Each row below holds a small network's activations on one record, seen along a few directions.
After each row come some of the record's fields: MEV, ROMUG, LUP, MOT, KIBUF, GUKI.
Not every record has every field; a missing one is written missing.
Other fields move the rows too, some of them a lot.
In the rows, zero is written as 500.
Strong random noise was added to every row along 6 fixed directions; ignore it. To show where, here is one row again and again, with new noise each time:
[440 621 385 613 470 542 671 550 694 155 638 484 442 603 646 415 558 286
 350 318 586]
[364 371 608 384 514 563 368 417 450 720 472 571 393 486 555 577 687 654
 409 748 471]
[400 448 510 508 543 559 495 455 494 492 542 543 450 519 578 526 637 524
 429 622 510]
[473 520 578 508 472 622 529 490 548 543 490 687 552 530 611 654 836 550
 396 780 470]
[353 547 569 440 595 503 494 456 376 690 645 515 295 591 613 521 773 650
 449 507 646]
[331 327 636 466 627 434 365 442 280 664 514 476 344 441 475 426 565 701
 502 649 492]
[374 388 423 449 508 579 427 425 567 440 504 469 454 511 561 499 496 452
 381 579 472]
[458 611 520 462 290 581 561 577 826 321 499 584 431 581 649 498 668 345
 219 464 489]

[491 418 598 524 452 605 702 473 678 582 596 593 215 488 669 554 359 442
 575 526 674] | MEV is taf, ROMUG is saza, LUP is mitez, MOT is missing, KIBUF is missing, GUKI is missing
[473 482 268 455 530 653 422 469 544 422 483 472 681 556 525 599 503 428
 436 585 462] | MEV is kabim, ROMUG is saza, LUP is mitez, MOT is tob, KIBUF is laruv, GUKI is missing
[537 559 494 525 485 568 574 522 548 431 511 580 601 549 531 597 620 452
 437 560 494] | MEV is kabim, ROMUG is foge, LUP is mitez, MOT is tob, KIBUF is laruv, GUKI is missing
[591 845 433 436 308 460 531 615 620 439 506 515 597 640 541 518 685 426
 339 252 581] | MEV is taf, ROMUG is foge, LUP is mitez, MOT is tob, KIBUF is vosik, GUKI is missing
[525 670 514 549 513 483 525 503 424 592 561 593 552 572 544 541 790 583
 509 499 591] | MEV is taf, ROMUG is foge, LUP is rer, MOT is missing, KIBUF is missing, GUKI is mif
[364 324 547 484 627 545 510 391 417 641 593 507 342 470 558 511 473 577
 577 589 552] | MEV is geki, ROMUG is saza, LUP is rer, MOT is tob, KIBUF is laruv, GUKI is missing
[547 525 606 365 376 457 344 386 420 685 359 552 644 469 410 595 564 622
 442 561 360] | MEV is taf, ROMUG is foge, LUP is mitez, MOT is tob, KIBUF is vosik, GUKI is missing
[567 460 678 447 409 346 403 655 428 611 384 476 457 406 368 403 376 598
 493 482 410] | MEV is kabim, ROMUG is zek, LUP is mitez, MOT is missing, KIBUF is missing, GUKI is missing
[466 523 421 612 614 418 452 555 349 373 496 443 640 482 447 403 522 553
 593 505 503] | MEV is taf, ROMUG is saza, LUP is rer, MOT is ropir, KIBUF is laruv, GUKI is missing
[503 439 479 607 622 484 541 411 364 396 527 516 590 492 471 524 519 510
 530 601 436] | MEV is geki, ROMUG is zek, LUP is mitez, MOT is missing, KIBUF is missing, GUKI is mif
[506 396 687 599 508 489 662 572 559 578 546 591 240 436 548 425 437 541
 585 530 589] | MEV is kabim, ROMUG is foge, LUP is mitez, MOT is missing, KIBUF is missing, GUKI is missing
[519 411 499 526 600 392 322 626 313 497 389 385 611 415 326 337 331 572
 641 543 407] | MEV is geki, ROMUG is saza, LUP is rer, MOT is missing, KIBUF is missing, GUKI is nuzam
[383 257 461 495 699 452 417 402 288 402 480 361 507 419 378 447 247 491
 555 583 425] | MEV is geki, ROMUG is foge, LUP is mitez, MOT is tob, KIBUF is laruv, GUKI is missing
[499 513 389 527 698 460 475 460 304 675 584 434 458 538 487 439 461 625
 713 428 690] | MEV is taf, ROMUG is foge, LUP is mitez, MOT is missing, KIBUF is missing, GUKI is mif
[499 388 657 571 365 497 565 548 699 319 373 613 481 380 536 454 440 428
 384 681 363] | MEV is taf, ROMUG is zek, LUP is mitez, MOT is tob, KIBUF is laruv, GUKI is missing
[389 654 231 285 604 438 281 483 279 555 572 238 533 674 455 461 539 554
 407 232 602] | MEV is geki, ROMUG is zek, LUP is mitez, MOT is tob, KIBUF is laruv, GUKI is missing
[490 550 598 530 571 465 560 554 426 433 555 537 480 520 515 535 643 522
 507 590 508] | MEV is taf, ROMUG is saza, LUP is rer, MOT is missing, KIBUF is missing, GUKI is mif
[466 511 346 479 539 608 446 439 510 586 537 473 519 586 544 546 547 505
 533 511 543] | MEV is kabim, ROMUG is saza, LUP is mitez, MOT is missing, KIBUF is missing, GUKI is nuzam
[589 649 407 411 544 478 486 516 378 559 532 396 573 587 425 555 500 491
 535 402 552] | MEV is geki, ROMUG is foge, LUP is mitez, MOT is missing, KIBUF is missing, GUKI is nuzam
[470 274 673 601 665 547 573 482 384 590 499 612 404 395 463 554 470 583
 680 875 473] | MEV is geki, ROMUG is foge, LUP is mitez, MOT is missing, KIBUF is missing, GUKI is nuzam
[599 520 544 700 562 453 704 478 450 287 566 569 567 450 488 473 505 437
 565 509 483] | MEV is taf, ROMUG is zek, LUP is rer, MOT is missing, KIBUF is missing, GUKI is missing
[457 505 526 395 389 446 406 444 588 508 455 452 427 530 469 452 448 473
 362 365 446] | MEV is geki, ROMUG is foge, LUP is mitez, MOT is missing, KIBUF is missing, GUKI is mif
[383 399 529 419 515 398 359 533 422 513 476 371 344 462 435 313 396 584
 471 405 492] | MEV is geki, ROMUG is zek, LUP is rer, MOT is tob, KIBUF is vosik, GUKI is missing
[412 318 466 323 600 575 432 457 438 809 556 416 232 486 521 531 355 601
 608 525 650] | MEV is kabim, ROMUG is foge, LUP is rer, MOT is missing, KIBUF is missing, GUKI is missing
[460 354 662 641 577 504 616 414 467 605 544 609 377 417 539 501 527 596
 580 617 518] | MEV is kabim, ROMUG is foge, LUP is mitez, MOT is ropir, KIBUF is laruv, GUKI is missing
[651 709 548 415 504 360 403 561 216 486 416 494 824 521 334 607 740 588
 419 551 376] | MEV is taf, ROMUG is zek, LUP is rer, MOT is tob, KIBUF is laruv, GUKI is missing
[531 555 648 410 477 352 312 587 363 671 381 515 538 480 380 436 575 659
 482 564 460] | MEV is taf, ROMUG is foge, LUP is mitez, MOT is missing, KIBUF is missing, GUKI is nuzam
[376 305 526 327 341 578 298 479 716 667 354 512 370 429 509 456 357 541
 409 579 397] | MEV is geki, ROMUG is saza, LUP is mitez, MOT is tob, KIBUF is vosik, GUKI is missing
[471 525 438 490 556 421 415 432 356 630 511 421 535 481 449 470 484 590
 536 372 523] | MEV is kabim, ROMUG is zek, LUP is mitez, MOT is tob, KIBUF is laruv, GUKI is missing
[487 360 494 480 548 578 517 383 454 445 484 536 557 457 526 598 486 456
 443 682 427] | MEV is geki, ROMUG is zek, LUP is rer, MOT is tob, KIBUF is laruv, GUKI is missing
[576 524 610 569 548 434 434 616 302 647 429 565 602 463 396 481 628 684
 639 654 445] | MEV is kabim, ROMUG is saza, LUP is mitez, MOT is missing, KIBUF is missing, GUKI is nuzam
[438 517 451 401 408 510 410 509 640 494 479 436 436 538 550 466 447 452
 418 435 525] | MEV is taf, ROMUG is saza, LUP is rer, MOT is missing, KIBUF is missing, GUKI is mif
[513 603 608 393 536 422 466 610 456 571 509 485 401 505 460 521 583 571
 451 555 526] | MEV is taf, ROMUG is zek, LUP is mitez, MOT is missing, KIBUF is missing, GUKI is mif
[471 494 701 505 449 397 435 679 470 519 406 560 480 443 418 374 587 639
 463 575 419] | MEV is geki, ROMUG is saza, LUP is mitez, MOT is tob, KIBUF is laruv, GUKI is missing
[330 384 435 397 513 466 286 525 508 511 443 364 417 490 446 344 377 558
 434 442 456] | MEV is geki, ROMUG is saza, LUP is mitez, MOT is ropir, KIBUF is laruv, GUKI is missing
[477 283 364 778 696 637 546 396 452 325 497 585 687 407 508 515 475 489
 694 755 422] | MEV is kabim, ROMUG is saza, LUP is rer, MOT is missing, KIBUF is missing, GUKI is mif
[492 698 719 473 383 328 428 693 446 558 471 540 430 539 474 363 792 649
 375 418 492] | MEV is geki, ROMUG is zek, LUP is rer, MOT is missing, KIBUF is missing, GUKI is mif
[598 575 722 600 458 340 472 733 397 415 385 576 648 451 350 417 632 604
 468 595 377] | MEV is kabim, ROMUG is foge, LUP is mitez, MOT is missing, KIBUF is missing, GUKI is mif

Which values does each new row have?
[500 537 308 566 529 505 460 418 541 421 511 458 588 537 506 430 487 454
 531 371 518] | MEV is taf, ROMUG is foge, LUP is rer, MOT is missing, KIBUF is missing, GUKI is mif
[604 673 317 663 449 603 634 455 694 290 509 620 719 587 584 592 665 358
 487 470 484] | MEV is taf, ROMUG is foge, LUP is mitez, MOT is missing, KIBUF is missing, GUKI is mif
[563 648 530 575 478 341 439 759 405 559 462 465 518 469 391 315 507 627
 612 338 535] | MEV is kabim, ROMUG is saza, LUP is mitez, MOT is missing, KIBUF is missing, GUKI is missing
[414 415 163 299 606 557 211 440 426 574 440 240 619 569 396 526 343 515
 479 440 491] | MEV is kabim, ROMUG is foge, LUP is mitez, MOT is missing, KIBUF is missing, GUKI is mif
[372 229 295 592 689 574 368 368 443 459 492 377 516 433 463 385 298 523
 662 577 460] | MEV is kabim, ROMUG is saza, LUP is rer, MOT is missing, KIBUF is missing, GUKI is mif
[501 452 578 644 523 347 492 585 447 311 443 482 532 401 420 320 392 525
 531 528 418] | MEV is taf, ROMUG is zek, LUP is mitez, MOT is missing, KIBUF is missing, GUKI is mif
[547 369 559 764 453 695 732 426 740 398 504 780 537 394 643 586 554 411
 601 728 457] | MEV is kabim, ROMUG is saza, LUP is rer, MOT is tob, KIBUF is vosik, GUKI is missing
[520 556 536 430 420 543 512 547 582 501 476 555 525 547 519 575 595 471
 382 522 490] | MEV is kabim, ROMUG is foge, LUP is mitez, MOT is tob, KIBUF is laruv, GUKI is missing
[510 491 495 622 539 487 503 606 538 372 472 507 556 485 463 391 527 497
 545 511 483] | MEV is kabim, ROMUG is foge, LUP is rer, MOT is missing, KIBUF is missing, GUKI is mif
[462 530 427 345 539 365 252 468 258 656 463 316 521 545 370 439 460 641
 474 322 477] | MEV is kabim, ROMUG is zek, LUP is mitez, MOT is missing, KIBUF is missing, GUKI is missing
[568 616 730 381 315 449 628 542 643 568 560 535 232 518 544 504 516 454
 354 366 564] | MEV is taf, ROMUG is zek, LUP is rer, MOT is missing, KIBUF is missing, GUKI is missing
[486 400 433 459 506 621 503 492 627 501 505 477 470 526 544 547 443 413
 488 607 501] | MEV is kabim, ROMUG is foge, LUP is rer, MOT is missing, KIBUF is missing, GUKI is nuzam
[514 570 326 518 464 507 418 555 561 308 426 443 716 536 474 478 453 409
 459 496 441] | MEV is taf, ROMUG is saza, LUP is mitez, MOT is missing, KIBUF is missing, GUKI is mif
[524 580 607 507 362 524 677 573 727 455 585 559 300 553 615 481 553 386
 385 370 599] | MEV is kabim, ROMUG is foge, LUP is rer, MOT is missing, KIBUF is missing, GUKI is missing
[554 607 228 506 468 580 493 623 607 305 506 419 656 587 491 488 417 344
 470 392 520] | MEV is kabim, ROMUG is saza, LUP is mitez, MOT is missing, KIBUF is missing, GUKI is missing
[446 621 419 436 338 471 397 570 697 397 471 413 436 593 522 367 491 421
 310 216 496] | MEV is kabim, ROMUG is saza, LUP is mitez, MOT is missing, KIBUF is missing, GUKI is mif
[498 567 364 409 376 455 397 550 612 332 426 371 613 523 449 430 343 351
 397 327 460] | MEV is taf, ROMUG is saza, LUP is rer, MOT is tob, KIBUF is laruv, GUKI is missing
[464 625 152 549 589 576 452 474 515 357 570 383 650 636 530 486 536 427
 512 299 570] | MEV is kabim, ROMUG is saza, LUP is mitez, MOT is missing, KIBUF is missing, GUKI is mif
[701 722 681 617 300 304 503 753 518 405 335 616 728 425 361 382 632 546
 498 463 420] | MEV is taf, ROMUG is foge, LUP is rer, MOT is missing, KIBUF is missing, GUKI is missing
